These are the activations of a small neural network, seen along a few directions. Each row is one input.
Each table varies a few parts of the input and shows all the possible inputs, shuffled.
Descriptions start from the smaller parts, as in this example, which fits no table here: values(3) and (point or ring(11) or (line(6) and ring(8))).
Shared parts are said once, and a part with two or three values counts as separate values.

Other details of the inputs vary at random and push rows far along two fixed directions, the same in every table; ignore that.

Table:
r1: [  0 -29  21 -20 -22   1  -6  25  -2   6  34  -8  -5   6  16]
r2: [  0  -5   3  -2  -6  -1   1   2   4  -5  16 -10  -4  -5   9]
r3: [ 16  -8   8  10   2  13   3 -14  23   3  13   0  -9 -11  -3]
r4: [-16  24 -20   5  16 -11   6  -5 -13  -6 -28   3  11   3  -5]
r5: [ -5   3  -8  -7  22   3   6   7   5   4  -4 -20   6  -3  -1]
r6: [ -3 -39  40  -8 -53 -14  -4  17 -10   0  53  28 -14  11  31]
r7: [  3 -10   6  -2   7   2   5   4   8   8   5   1   1   1   0]
r8: [-2  6  0  4 -8 -5 -2 -5 -6 -7 -1  8 -1  0  2]
r9: [-9 -5  4  0 -2 -8  6  3 -4  1  6  9  2  4  8]
r10: [  6  -2  -2  -2  -1   7  -4   1   8  -3   9 -19  -4  -7   0]
r11: [-16  14 -14  -3  16  -8   7   2  -6  -4 -12 -13   9  -1   3]
r12: [-14  26 -16   0 -12 -14 -11   0 -30 -15 -25   6   6   8  -2]
r13: [-2  5  1  4 -9 -4 -2 -6 -6 -6 -1 10 -1  1  2]
r14: [ -2  11 -11  -3   2  -1  -6   2 -10  -2 -18  -2   4   3  -7]
r15: [  0 -12   9   4   4   1   9  -2  12   6  12   5  -2  -2   4]
r16: [ 14 -18  11   2  14  14   8  -2  25  15  13  -3  -4  -5  -5]
r17: [11  3  0  7 -2  7 -6 -9  6 -2 -2 -2 -5 -5 -7]
r18: [ 14 -15   9   2  16  14   7  -3  24  14  10  -4  -3  -5  -6]
r19: [ 17  -6  -2   7  31  19  10 -11  32  13  -1 -13  -1 -12 -13]
r20: [-28  -5  12 -23 -51 -33 -15  33 -56 -11   5  28   5  30  22]
r21: [ 21 -12   9   8  -1  17  -2 -11  23   5  14  -6 -11 -11  -5]
r22: [ -2  11 -11  -3   2  -1  -6   2 -10  -3 -18  -2   4   3  -6]
r23: [-6 -2  1 -5  3 -6  3  8 -7  4 -2  5  4  6  2]
r24: [  9   7  -7   0  10   9  -3  -4   5   3 -15  -7   1  -2 -12]
r25: [ 24 -10   8  10   3  19  -3 -14  26   6  11  -7 -10 -12  -9]
r26: [ 6 -2  5  7 -3  4  1 -9  9 -2  7  4 -4 -6  1]
r27: [-12  25 -20  -5   1 -10  -8   4 -26  -8 -33   0  10   8  -7]
r28: [-16  25 -20   5  16 -11   5  -6 -14  -6 -29   3  12   3  -6]
r29: [  2  24 -19   8   8   3  -6 -13  -5  -9 -27  -6   3  -4 -13]
r30: [-9 -5  5  0 -3 -7  6  3 -5  2  5 10  2  5  6]
Description of these inputs: ring(5) and (point or line(5)).
List by row number the other rows that have the ring(5) part in common with r15.
Answer: r4, r9, r11, r28, r30
List by row number the other rows that have the ring(5) part in common with r27.
Answer: r1, r14, r20, r22, r24

Table:
r31: [ -7   9   1  -3 -23 -12  -7   2 -22 -12  -5  18  -1   5   9]
r32: [ 15 -27  20  -7  -3  13   4   6  22  11  28  -3  -9  -5   7]
r33: [ -8  -7   6  -8 -10 -10  -1  13 -14   5   2  15   3  13   5]
r34: [-16  17  -5   2 -26 -19 -10   1 -33 -15 -13  18   3  12   5]
r35: [  8 -23  18  -4   4   9  10   3  22   9  30  -3  -6  -7  10]
r36: [ 10 -48  40  -5 -14   4  10  11  23  17  53  11 -12   1  18]
r37: [ 20   1  -9  13  37  25   6 -19  35  13 -11 -21  -1 -15 -23]
r38: [ 21  12 -16   5  39  25   7 -18  32   6 -17 -26   0 -20 -19]
r39: [-15  46 -33  10   0 -13 -11 -13 -28 -24 -41  -2   8   1  -9]
r40: [-19  23 -26   8  21 -10   4  -4 -11  -4 -31  -8  12   3  -9]
r41: [ 10   4  -8  11  36  15  12 -16  30   9  -9 -16   1 -13 -13]
r42: [ 4 -9  5 -1  5  5  2  1  7  9  3  1 -1  2 -4]
r43: [13 -8  4 -4  6 12 -1  2 12 10 -1 -2 -2 -2 -6]
r44: [  1 -31  25 -11 -34  -5 -11  23  -9   5  35   7  -8  12  14]
r45: [ 11 -11   2   1   8  11   1  -1  19   5  14 -20  -5  -9  -2]
r46: [ 22 -10   5   0  14  21   0  -5  25  11   3 -10  -6  -9 -10]
r47: [-38  33 -30  -4   4 -28  -1  10 -40 -18 -32  -4  19  12   6]
r48: [-11  26 -14   5  -8 -13  -6  -8 -25 -14 -28  15   6   6  -5]
r49: [ -4  17 -15  -5  11   0  -1   0  -4  -6 -16 -15   6  -4  -4]
r50: [-17   2  -5  -2 -10 -13  -5  11 -22  -1  -6   3   5  14   0]
r51: [  9 -29  33  -4 -43  -1  -6   6   1  -2  44  15 -16   1  20]
r52: [-22  14  -2  -5 -34 -28  -9  10 -45 -16 -14  32   5  19  11]
r53: [ 30   9  -7  16  25  28   3 -30  36   2  -9 -14  -9 -24 -18]
r54: [ -2  22 -17  -3   9   0  -7   1 -12  -4 -27  -8   8   2 -11]
r55: [-26 -27  28 -21 -46 -27  -1  32 -30  -4  41  19   0  19  37]
r56: [ 22 -18  14  18  -7  16  -3 -16  27   5  22   0 -14  -8  -6]
r57: [-1  0 -1  1 18  0 11 -2  8  6 -2  3  4 -1 -1]
r58: [ -9  16 -13  -2  19  -4   9   0  -2  -4 -14  -4   9  -2   0]
Describe the family of inputs behind these rows.
Answer: line(4) and (values(2) or ring(5))
The inputs of r36 and r40 match in every part but the line(4) part. If r42 is changed in the same way as r36 into r40, which row does it become?
Answer: r50
A walk changes only the ring(5) part. It starts at r54 and steps to r37. List the rest of the walk in order.
Answer: r41, r55, r49
Which other rows does r48 become when the line(4) part takes its other values? List them by row number.
Answer: r34, r52, r56
Which other rows does r43 become when the line(4) part takes its other values? List them by row number.
Answer: r44, r46, r54

Table:
r59: [-12  43 -30  11   8 -11  -5 -17 -23 -17 -46   8  11   2 -14]
r60: [ 20 -26  24  10 -15  12   0 -10  23   8  30  12 -15  -7   2]
r61: [ -4  -2   7  -1 -16  -8  -3   2 -10  -5   6  11  -2   4   7]
r62: [ -7  30 -25   1  12  -3  -4  -5 -14 -10 -35  -7   9  -1 -10]
r63: [-15 -11  15 -15 -40 -21  -9  22 -32  -7  18  18  -2  17  20]
r64: [ 15  10 -10  15  23  16   4 -22  24   2 -12 -11  -2 -15 -16]
r65: [  2 -34  34  -5 -37  -6  -3  12  -1   3  43  19 -11   7  20]
r66: [ -1 -11   9  -9 -18  -3  -7  13  -8   0  14  -2  -3   6   7]
r67: [-25 -39  32 -24 -33 -24   6  39 -23   8  43  20   2  23  34]
r68: [ 37 -17   8  11  23  35   4 -19  52  14  17 -20 -11 -22 -15]
r69: [ -4   5 -14  -1  41   6  16   0  17  11 -14 -16   9  -7  -7]
r70: [ 33 -19   8   7  21  33   3 -13  46  15  17 -25 -13 -19 -13]
r71: [ -9  30 -26  -2  12  -3  -7  -2 -16 -10 -34 -14   9   1 -10]
r72: [ 16   8  -5  17  11  14   1 -23  17   0  -9   1  -5 -11 -14]
r73: [-47  33 -28 -16   8 -37   4  23 -51 -12 -38   6  25  22   9]
Describe the family of inputs behind these rows.
Answer: values(3) and (point or line(4))
Which other rows does r69 become when the values(3) part takes its other values? List them by row number.
Answer: r67, r73
